These are the activations of a small neural network, seen along a few directions. Each row is one input.
Each table varies a few parts of the input and shows all the possible inputs, shuffled.
Descriptions start from the smaller parts, as in this example, which fits no table here: one of 5 places around a ring, together with either a single point or (one of 2 separate values, together with one of 4 places along a line) or one of 9 places along a line.
Shared parts are said once, and a part with two or three values counts as separate values.
(in the rows, 128 means zero)

Other details of the inputs shift rows strongly along two fixed directions, in all tables alike. That doesn't count.

Rows:
r1: [141 142 133 119 145 142 135 123 136 134 139]
r2: [143  57  76 143 114  68  59 140 147  81 137]
r3: [124 127  86 156 111  99 106 148 121 109 111]
r4: [ 83 132 157 136 109 127 163 123 130 153 137]
r5: [130 132 123 150 130 136 148 115 115 145 140]
r6: [137  91  89 138 129  47  46 154 145  76 115]
r7: [156 152 136 114 161 172 143 124 114 134 131]
r8: [143 145 117 144 146 150 159 107  95 164 135]
r9: [134 170 104 136 144 133 132 112 108 143 116]
r10: [144 147 115 145 149 182 161 115  97 154 130]
r11: [145 133 118 128 137 161 138 117 116 133 131]
r12: [135 134 142 107 145 152 132 135 125 127 128]
r13: [148 129 132 113 143 152 134 124 117 146 122]
r14: [ 57 122 189 133  76 129 161 133 163 120 141]
r15: [145 130 123 138 134 155 143 113 106 136 131]
r16: [134 163 123 115 149 140 129 141 122 115 107]
r17: [130  69  76 150 122  85  82 143 128 106 133]
r18: [141 129 153 116 133 142 136 126 128 137 128]
r19: [ 90 177 171 116 104 119 146 147 150 116 118]
r20: [ 45  86 205 112  62  86 121 161 199  96 136]
r21: [124 161 102 135 137 148 141 128 107 127 107]
r22: [155  58  75 129 129  71  54 147 147  91 129]
r23: [142 170 112 130 150 132 127 118 118 145 114]
r24: [ 51 134 187 117  76  94 131 160 186  96 115]
r25: [149 134 148 114 145 144 134 126 117 132 128]
r26: [ 91 142 193 113 110 114 153 129 155 132 141]
r27: [148 151 117 117 151 182 154 112 100 153 126]
r28: [145 142 123 110 153 146 133 124 125 142 133]
r29: [140 127 133 127 128 146 141 114 113 141 128]
r30: [152 157 138 118 149 153 155 107 116 163 133]
r31: [160  77 101 131 135  74  67 142 142  86 136]
r32: [208 119  29 132 179 125  68 139  95 104  95]
r33: [158 188 106 123 148 156 141 126 109 144 108]
r34: [134  54  75 151 111  64  62 142 145  80 138]
r35: [144  62  85 137 122  94  78 139 118 101 122]
r36: [135 174 125 125 150 132 130 122 122 141 116]
r37: [216  93  46 121 186 115  68 126  94 123 122]
r38: [140 140 130 123 139 142 137 120 136 139 137]
r39: [135 173 126 121 130 133 132 139 129 125 112]
r40: [133 135 113 127 141 139 143 112 104 150 132]
r41: [136 139 141 108 149 131 134 126 122 138 133]
r42: [125 130  89 145 109  98 102 143 123 103 112]
r43: [139  63  96 122 128  64  56 155 151  79 133]
r44: [193  72  41 149 163 122  77 132  80 121 117]
r45: [ 55  90 205 121  63  60 120 147 199 103 143]
r46: [145 155 135 111 153 156 154 112 114 164 130]
r47: [ 41 132 197 117  72 113 164 130 175 131 145]
r48: [141 136 124 128 135 134 141 107 114 147 136]
r49: [137 172 103 131 128 139 135 126 111 131 112]
r50: [132 154 117 145 146 164 165 111 106 158 140]
r51: [146 149 118 133 145 149 155 102  97 158 135]
r52: [130 157 115 124 148 165 161 109 102 158 136]
r53: [156 162 140 118 156 159 153 110 119 153 138]
r54: [ 72 127 170 124  94 140 158 131 143 132 134]
r55: [147 139 135 126 139 138 139 114 131 142 137]
r56: [142 136 137 122 136 159 139 124 131 136 130]
r57: [ 79 167 143 153 112 121 155 124 128 147 122]
r58: [158 136 139 120 145 155 134 122 122 134 130]
r59: [136 129 134 113 136 154 134 130 129 138 125]
r60: [158  48  99 139 113  75  55 147 152  80 126]
r61: [ 92  45 143 142  65  57  77 150 177  72 135]
r62: [156 158 120 129 151 163 156  98 104 155 138]
r63: [108 138 188 116 116 140 150 131 147 123 136]
r64: [137 137 120 139 134 138 144 108 113 141 140]
r65: [140 124 123 146 133 150 147 118 100 149 127]
r66: [132 127 131 149 128 153 150 119 110 142 132]
r67: [148 129 142 121 134 146 137 120 123 143 126]
r68: [142  51  78 134 116  60  58 139 137  92 130]
r69: [125 165 111 127 135 149 141 127 115 128 107]
r70: [ 46 101 181 138  71 114 149 147 163 121 135]
r71: [117 165 109 144 134 125 135 116 110 140 118]
r72: [142  94 128 113 136 110  96 144 130 107 124]
r73: [140 127 123 118 137 153 138 117 107 144 124]
r74: [118 153 102 147 134 144 142 136 108 131 106]
r75: [ 64 121 212 107  85 119 152 142 172 128 132]
r76: [143 134 140 118 140 155 134 129 133 128 131]
r77: [ 49 121 208 131  65 117 168 129 160 130 138]
r78: [ 53 141 216 112  87 112 159 139 184 118 149]
Each input here is: one of 6 places along a line, together with either one of 3 separate values or (one of 2 separate values, together with one of 5 places around a ring).
Changing only the place on the line of 6 turns r15 into r58. The same change can be made to r71. Which row results?
Answer: r36
Changing only the place on the line of 6 turns r19 into r42. The same change can be made to r43. Which row results?
Answer: r52
Start at r50 and move only the place on the line of 6, one step at a time. The first step leads to r34. Which rows follow, in order?
Answer: r2, r38, r1, r78
List by row number the other rows that have the place on the line of 6 in common with r69.
Answer: r2, r9, r11, r27, r29, r47, r48, r49, r61, r62, r68, r73
Change only the place on the ring of 5 in r30. List by row number the other rows that result.
Answer: r22, r38, r46, r55
Change only the choice among 3 separate values in r24. List by row number the other rows that result.
Answer: r36, r39
Change only the choice among 2 separate values in r1. List by row number the other rows that result.
Answer: r76
